A small network was shown many inputs. Here are its activations along a few directions, one row for each input.
Each table varies a few parts of the input and shows all the possible inputs, shuffled.
Descriptions start from the smaller parts, as in this example, which fits no table here: one of 5 places around a ring, together with either a single point or one of 11 places around a ring or (one of 3 separate values, together with one of 6 places along a line).
Shared parts are said once, and a part with two or three values counts as separate values.
In the rows, zero is written as 128.

Other details of the inputs shift rows strongly along two fixed directions, in all tables alike. That doesn't count.

A family of inputs:
r1: [124 164 139 138 128 105 117  50  70 134 114 141 129 145]
r2: [118  92 112 128 116 139 123 135 148 121 141 136 129 109]
r3: [131 109 119 135 134 146 122 167 163 120 133 125 127 116]
r4: [137 160 141 132 130 150 114 137 115 126 111 114 135 146]
r5: [132 119 129 132 133 120 131 102 120 127 132 143 126 127]
r6: [116  27 100 118 118 127 154 144 174 125 177 163 110  79]
r7: [115  67 106 115 112 142 141 180 171 126 158 128 122  96]
r8: [141 139 132 136 134 163 113 169 149 116 116 115 136 134]
r9: [133 154 140 135 135 109 123  60  83 131 116 144 130 145]
r10: [120 120 123 126 117 143 118 137 131 126 130 123 131 124]
r11: [133 162 137 139 141 106 118  96 103 129 111 123 134 150]
r12: [108  82 114 121 110 119 135  88 116 133 154 156 117 103]
r13: [133 124 126 136 138 133 124 152 148 124 128 124 127 125]
r14: [129 126 126 127 127 150 126 184 154 127 130 110 127 122]
r15: [146 167 145 141 149 121 124 130 119 126 108 117 132 153]
r16: [143 148 129 116 141 129 153 205 180 127 117 105 131 128]
r17: [126 150 133 125 125 129 120 129 114 132 119 113 133 140]
r18: [137 170 140 132 135 152 112 173 132 128 107  97 135 146]
r19: [117 155 140 126 120 103 126  55  68 141 123 138 123 141]
r20: [129 153 138 138 140  96 128  85  97 134 121 134 124 143]
r21: [113 102 118 124 114 121 126  94 115 130 141 143 126 116]
r22: [139 192 145 119 141  82 151 105 107 138 101 116 134 157]
r23: [148 164 139 116 142 111 160 159 145 131 111 117 131 141]
r24: [100  66 111 115 102 106 143  62 101 139 166 168 111  95]
r25: [126  96 114 131 128 136 124 151 160 120 138 130 130 113]
r26: [111  64 113 117 109 123 143  91 123 131 162 163 115  98]
r27: [130 120 124 134 136 124 127 152 151 124 130 121 129 126]
r28: [109 113 125 118 109 105 134  69  92 137 141 145 123 122]
r29: [156 232 163 141 147 162  98 165 109 123  73  81 148 182]
r30: [127 112 128 121 123 131 139 138 128 131 139 131 123 122]
r31: [149 161 129 143 145 182  95 227 185 107  97  84 150 143]
r32: [125 150 134 135 132 104 119  58  84 133 119 144 128 139]
r33: [121  64 112 113 114 153 144 179 170 126 160 135 118  95]
Description of these inputs: one of 3 separate values, together with either a single point or one of 10 places along a line.
- Which other rows agree with r8 in the choice among 3 separate values? List them by row number. => r4, r5, r6, r9, r15, r23, r26, r29, r30, r33
- Which other rows does r22 become when the choice among 3 separate values takes its other values? List them by row number. => r16, r23

A family of inputs:
r34: [119 118 117 130 132 126 122 182 157 132 137 104 125 119]
r35: [ 93  66 102 109  98 120 139 124 136 139 166 141 114  88]
r36: [145 170 154 157 144 150  94  97  84 122 106 126 130 160]
r37: [122 139 121 143 132 134  99 118 128 123 117 124 134 128]
r38: [121  63 106 117 125 114 158 119 163 127 158 167 113  87]
r39: [127 111 113 149 146 129 105 159 166 119 130 121 130 118]
r40: [139 184 149 125 150  84 149 116 101 145 112 115 122 154]
r41: [ 98 122 124 103  98  89 148  42  70 150 143 152 117 117]
r42: [161 182 149 154 169 114 125 145 137 119  97 114 135 161]
r43: [121 132 129 136 132 113 121 145 130 131 131 110 127 135]
r44: [154 185 145 148 168 100 127 122 124 127  99 121 131 156]
r45: [144 122 122 137 150 133 138 177 178 119 125 129 125 117]
r46: [136 139 128 113 123 143 130 139 137 124 116 120 143 136]
r47: [128  98 110 137 120 182 105 205 192 106 129 113 139 109]
r48: [154 182 147 124 147 120 134 127 121 126  97 114 144 162]
r49: [130 132 125 118 119 138 124 125 130 123 119 123 143 135]
r50: [138 187 164 138 133 144 108 108  66 137 107 110 126 168]
r51: [129 124 116 131 125 162 112 169 166 116 120 121 136 116]
r52: [140 193 141 133 138 137 110 112 110 126  90 117 141 152]
r53: [106  63  96 123 108 143 123 132 161 122 154 149 124  86]
r54: [136 142 129 132 128 148 121 135 139 117 113 128 137 131]
r55: [120 133 139 122 118 134 126  99  77 144 137 133 115 131]
r56: [142 114 136 151 137 182 101 168 146 113 129 125 126 129]
r57: [106  64 106  92  99 116 173 128 145 141 167 155 111  84]
r58: [108  57 108 101 113  88 182 118 144 145 175 162 101  83]
r59: [141 151 130 130 136 137 129 134 140 122 110 130 134 131]
r60: [148 124 127 137 142 151 135 185 180 111 121 125 132 123]
r61: [134 128 137 144 138 155 104 113 108 127 127 138 121 131]
r62: [115 140 128 121 107 137 123 134 116 131 125 113 133 131]
r63: [111 121 129 102 115  71 171  51  82 153 146 159 109 117]
r64: [154 189 147 122 140 135 127 132 120 123  91 109 150 164]
r65: [110  54  98 110 100 141 135 136 158 122 159 143 132  94]
r66: [ 94  69 101 102  91 131 142 134 139 138 163 138 118  87]
r67: [135 177 139 136 135 129  99 110 103 124  98 105 149 162]
r68: [100 113 128 108  96  89 149  36  70 145 146 156 118 120]
r69: [130  64 110 113 128 110 167 141 167 126 158 153 120 100]
r70: [115 106 121 130 131  69 130  37  86 137 143 152 127 132]
r71: [119 112 135 116 130  56 172  56  89 148 151 157 107 126]
r72: [108 112 138 117 111 106 138  41  48 153 153 157 104 123]
r73: [117 141 130 129 116 131 117 135 116 130 125 111 131 134]
r74: [134 197 151 119 122 135 126 128  98 134  96 102 139 160]
r75: [134 103 113 135 123 185 112 215 200 105 126 113 139 111]
r76: [142 182 153 152 146 145  93  85  74 129 102 127 129 159]
r77: [111 103 119 126 120  77 129  31  81 136 144 154 129 128]
r78: [148 130 126 135 135 166 127 192 181 108 115 119 139 125]
r79: [151 178 157 140 144 156  98 120  90 126 101 109 140 170]
r80: [129 184 143 142 134 123 106 138 106 130 103  93 138 159]
r81: [122 131 121 105 111 152 140 180 150 133 128 111 129 116]
r82: [108 106 120 140 117  94 118  30  84 129 141 162 123 121]
r83: [ 95  61 100 114 106 112 139 134 144 138 168 138 113  88]
r84: [135 105 123 112 124 155 154 225 192 123 138 111 125 111]
r85: [139 126 137 130 131 157 112 129 113 125 127 125 133 141]
r86: [127 126 122 152 137 127 103 124 136 116 123 126 134 130]
r87: [133 111 123 110 116 164 149 219 185 122 134 110 129 113]
r88: [125 115 112 147 137 139 102 157 161 117 127 121 133 117]
r89: [128  64 112 130 132 112 158 130 168 121 158 163 113  95]
r90: [132 129 125 156 147 119 104 129 140 117 122 123 133 135]
r91: [162 181 148 134 165 112 133 153 137 125  98 104 142 167]
r92: [145 188 153 130 145 110 143 142 115 134 104 107 129 159]
r93: [129 136 145 131 122 152 120 133  96 134 132 120 121 139]
- What is each input in this table made of? => one of 5 places along a line, together with either one of 2 separate values or one of 10 places along a line
- The inputs of r50 and r61 match in every part but the place on the line of 5. If r43 is changed in the same way as r50 into r61, which row does it become? => r39
- Start at r39 and move only the place on the line of 10, one step at a time. The first step leads to r88. Which rows follow, in order? => r37, r53, r51, r52, r59, r38, r45, r44
- Which other rows agree with r55 in the place on the line of 5? List them by row number. => r34, r35, r40, r41, r57, r58, r63, r66, r72, r81, r83
- Which other rows does r36 become when the choice among 2 separate values takes its other values? List them by row number. => r56
- Start at r70 and move only the place on the line of 10, one step at a time. The first step leads to r77. Which rows follow, in order? => r67, r65, r49, r46, r64, r48, r69, r91
